Look-ups in named tables: a row name and a column name give one cell, copied from the table.

Lave:
         Puz  Moru  Nagel  Pusov  Tebifa  Fekes  Ruvu  Refa
Mus     8994  5719   5796   5515    5881   3423  6852  4065
Zos     2248  5541   5720   5881    1667   5881  5881  7917
Gelelo  6770  5881   6961   5644    9874   4389  5624  6802
Gobuf   2082  4284   5881   7507    3510   9817  4418  8490
Nem     5544  3907   5881   6500    9387   5972  5198  5881
Zize    5799  3838   6671   5881    9718   5776  5265  7390
Raz     5408  1990   6051   8132    5881   7549  5015  7561

What is the Nagel of Nem in Lave?
5881
What is the Nagel of Zize in Lave?
6671
What is the Ruvu of Gobuf in Lave?
4418
What is the Nagel of Zos in Lave?
5720
What is the Tebifa of Gobuf in Lave?
3510
What is the Ruvu of Gelelo in Lave?
5624
What is the Pusov of Nem in Lave?
6500
What is the Moru of Nem in Lave?
3907
What is the Fekes of Raz in Lave?
7549
What is the Nagel of Raz in Lave?
6051
What is the Nagel of Gelelo in Lave?
6961
What is the Puz of Gelelo in Lave?
6770
What is the Tebifa of Raz in Lave?
5881
What is the Puz of Zos in Lave?
2248
What is the Puz of Mus in Lave?
8994
What is the Puz of Raz in Lave?
5408
What is the Puz of Gobuf in Lave?
2082

Table Naf
,Pesesed,Zibik,Lodek,Sinubev
Papufe,59,38,64,66
Fonus,60,84,54,66
Lub,40,57,35,20
Peb,44,24,49,31
Gepig,57,25,66,63

Lodek of Lub: 35
Pesesed of Lub: 40
Sinubev of Peb: 31
Lodek of Papufe: 64
Zibik of Gepig: 25
Zibik of Peb: 24
Lodek of Fonus: 54
Lodek of Peb: 49
Sinubev of Lub: 20
Pesesed of Peb: 44
Pesesed of Gepig: 57
Sinubev of Gepig: 63
Pesesed of Fonus: 60
Zibik of Papufe: 38

Mosifog
|  | Vor | Sadimo | Dok | Farud | Visuv | Fazusub | Baga | Retovar |
|---|---|---|---|---|---|---|---|---|
| Mit | 117 | 68 | 55 | 183 | 85 | 118 | 72 | 111 |
| Tul | 138 | 110 | 104 | 140 | 123 | 68 | 73 | 119 |
| Zegutu | 60 | 34 | 85 | 26 | 162 | 158 | 72 | 136 |
| Fub | 94 | 193 | 110 | 86 | 79 | 97 | 63 | 94 |
| Ran | 126 | 163 | 219 | 125 | 49 | 39 | 62 | 60 |
| Gamurim | 135 | 113 | 123 | 122 | 70 | 41 | 131 | 120 |
| Der | 70 | 31 | 100 | 74 | 109 | 158 | 68 | 130 |
| Mez | 132 | 104 | 80 | 84 | 141 | 28 | 120 | 150 |
| Sep | 130 | 61 | 54 | 121 | 45 | 144 | 119 | 63 |
| Dor | 134 | 113 | 103 | 129 | 90 | 105 | 179 | 40 |
| Gemoz | 67 | 119 | 129 | 135 | 41 | 128 | 75 | 62 |

What is the Farud of Ran in Mosifog? 125
What is the Fazusub of Ran in Mosifog? 39
What is the Baga of Sep in Mosifog? 119
What is the Dok of Gamurim in Mosifog? 123
What is the Dok of Dor in Mosifog? 103
What is the Vor of Fub in Mosifog? 94
What is the Retovar of Zegutu in Mosifog? 136
What is the Sadimo of Gemoz in Mosifog? 119
What is the Sadimo of Zegutu in Mosifog? 34
What is the Dok of Mez in Mosifog? 80
What is the Sadimo of Der in Mosifog? 31
What is the Dok of Gemoz in Mosifog? 129
What is the Retovar of Gamurim in Mosifog? 120
What is the Dok of Ran in Mosifog? 219
What is the Baga of Gamurim in Mosifog? 131
What is the Retovar of Dor in Mosifog? 40

Table Mab
         Gora  Tupe  Tek  Mek  Nek  Bokod  Vil  Fazeka
Fenotir   3.8   3.6  2.9  2.3  1.0    1.8  6.8     3.1
Fes       4.1   1.9  5.5  4.5  8.2    2.7  4.4     5.4
Tebule    5.3   6.6  3.5  4.1  3.9    8.8  0.7     4.5

Mek of Fes = 4.5
Gora of Tebule = 5.3
Vil of Tebule = 0.7
Vil of Fenotir = 6.8
Tek of Fes = 5.5
Bokod of Fenotir = 1.8
Tek of Tebule = 3.5
Tupe of Tebule = 6.6
Row with the largest Tupe: Tebule

Table Nok
|  | Nid | Raguka | Torafib | Tori |
|---|---|---|---|---|
| Vafi | 5.1 | 4.5 | 2.3 | 3.2 |
| Zeg | 5.3 | 5.8 | 4.8 | 4.9 |
| Dum | 5.3 | 4.3 | 4.8 | 5.4 |
| Vuzap | 5.3 | 4.5 | 4.8 | 5.4 |
| Meva | 5.7 | 4.5 | 4.0 | 4.8 |
| Seb | 5.3 | 5.5 | 6.7 | 6.4 |
| Pununo | 5.3 | 4.5 | 5.5 | 5.4 |
| Favud | 5.3 | 4.5 | 3.4 | 2.4 |
| Geni | 5.3 | 2.9 | 1.7 | 3.6 |
| Gop | 5.3 | 5.3 | 8.1 | 6.7 |
| Ritiku | 5.3 | 8.6 | 5.9 | 5.4 |
| Mab | 5.3 | 2.0 | 4.8 | 5.4 |
| Nel | 5.3 | 4.5 | 4.8 | 7.0 |

Tori of Pununo = 5.4
Raguka of Vuzap = 4.5
Nid of Ritiku = 5.3
Raguka of Vafi = 4.5
Nid of Favud = 5.3
Raguka of Favud = 4.5
Nid of Vafi = 5.1
Nid of Seb = 5.3
Nid of Pununo = 5.3
Nid of Zeg = 5.3
Torafib of Mab = 4.8
Raguka of Mab = 2.0
Torafib of Zeg = 4.8
Raguka of Zeg = 5.8
Torafib of Favud = 3.4
Nid of Dum = 5.3
Which row has the largest Raguka? Ritiku

